Each row below is a small network's average activation on inputs in which a field has the value named, seen along a few directions.
Values that are neighbours, or in one group, have similar rows; names and order tell nothing.
In the rows, zero is written as 500.
Strong random noise was added to every row along 3 fixed directions; ignore it. To show where, here is one row again and again, with new noise each time:
[488 629 380 349 409 500 510 755 483 328 653 579 505 446]
[541 685 526 452 392 422 565 633 523 470 528 560 518 491]
[486 572 509 459 467 383 563 590 503 450 445 544 553 465]
[716 663 533 418 155 494 625 579 562 485 439 524 581 465]
[600 815 627 513 347 399 592 601 559 571 531 566 491 542]


Field Diloz:
j3: [478 488 562 510 734 371 499 448 509 437 368 677 639 530]
j11: [720 660 557 313 325 846 566 522 557 493 707 611 515 449]
j8: [521 438 418 388 347 460 592 540 503 359 364 473 635 370]
j7: [536 267 618 656 627 350 537  43 532 636 325 466 465 565]
j5: [474 646 662 759 344 406 553 461 591 732 593 472 289 615]
j9: [490 531 473 726 527 450 371 335 512 577 579 407 402 475]
j15: [574 604 637 710 563 595 319 472 552 706 544 397 435 573]
j1: [451 289 325 253 270 762 618 541 409 318 400 497 583 347]
j10: [520 198 343 350 491 594 625 280 484 460 506 545 501 342]
j13: [760 437 331 390 409 630 486 563 484 341 510 456 623 576]
j14: [517 840 574 643 589 515 339 669 459 646 771 413 402 752]
j4: [456 416 410 340 245 617 570 543 493 535 680 499 438 468]
j12: [433 348 494 601 565 371 486 554 440 467 261 361 552 480]
j6: [469 405 488 520 338 655 432 535 539 540 307 396 479 473]
j2: [769 499 565 411 467 726 396 382 557 535 578 486 489 568]
A value of Diloz combines one of 5 hidden first parts with one of 3 second parts; all combinations occur once.
Question: Changing only the second part turns j8 into j4. j13 has the same second part as j8; what does that change turn j13 into?
Answer: j7
Question: Changing only the second part turns j9 into j15. j10 has the same second part as j9; what does that change turn j10 into?
Answer: j11

Field Tik:
m10: [324  86 441 613 589 449 481 395 457 536 352 420 480 520]
m3: [697 798 576 574 370 668 463 587 528 642 615 356 390 640]
m1: [470 446 369 317 392 469 603 628 501 345 543 545 595 304]
m5: [354 564 450 409 643 461 477 782 502 308 573 594 499 526]
m7: [357 430 610 619 740 549 421 286 547 637 472 548 373 510]
m4: [531 716 611 514 586 651 331 542 457 627 718 576 415 665]
m8: [409 576 418 581 668 383 383 681 417 347 583 443 508 511]
m2: [692 858 722 592 509 449 675 318 575 695 473 585 505 627]
m9: [163 404 316 499 660 353 381 661 400 348 601 496 438 380]
m6: [398 648 604 486 704 307 535 447 523 602 699 651 389 558]
The values of Tik form a network in which each value has 3 neighbours.
Question: Name the neighbours of m4, in listed order.
Answer: m3, m7, m2
Question: Name the neighbours of m9, in listed order.
Answer: m10, m1, m8
A value of Tik combines one of 5 hidden first parts with one of 2 second parts; all combinations occur once.
Question: Changing only the second part turns m9 into m8. m1 has the same second part as m9; what does that change turn m1 into?
Answer: m5
Question: Changing only the second part turns m4 into m7. m3 has the same second part as m4; what does that change turn m3 into?
Answer: m10
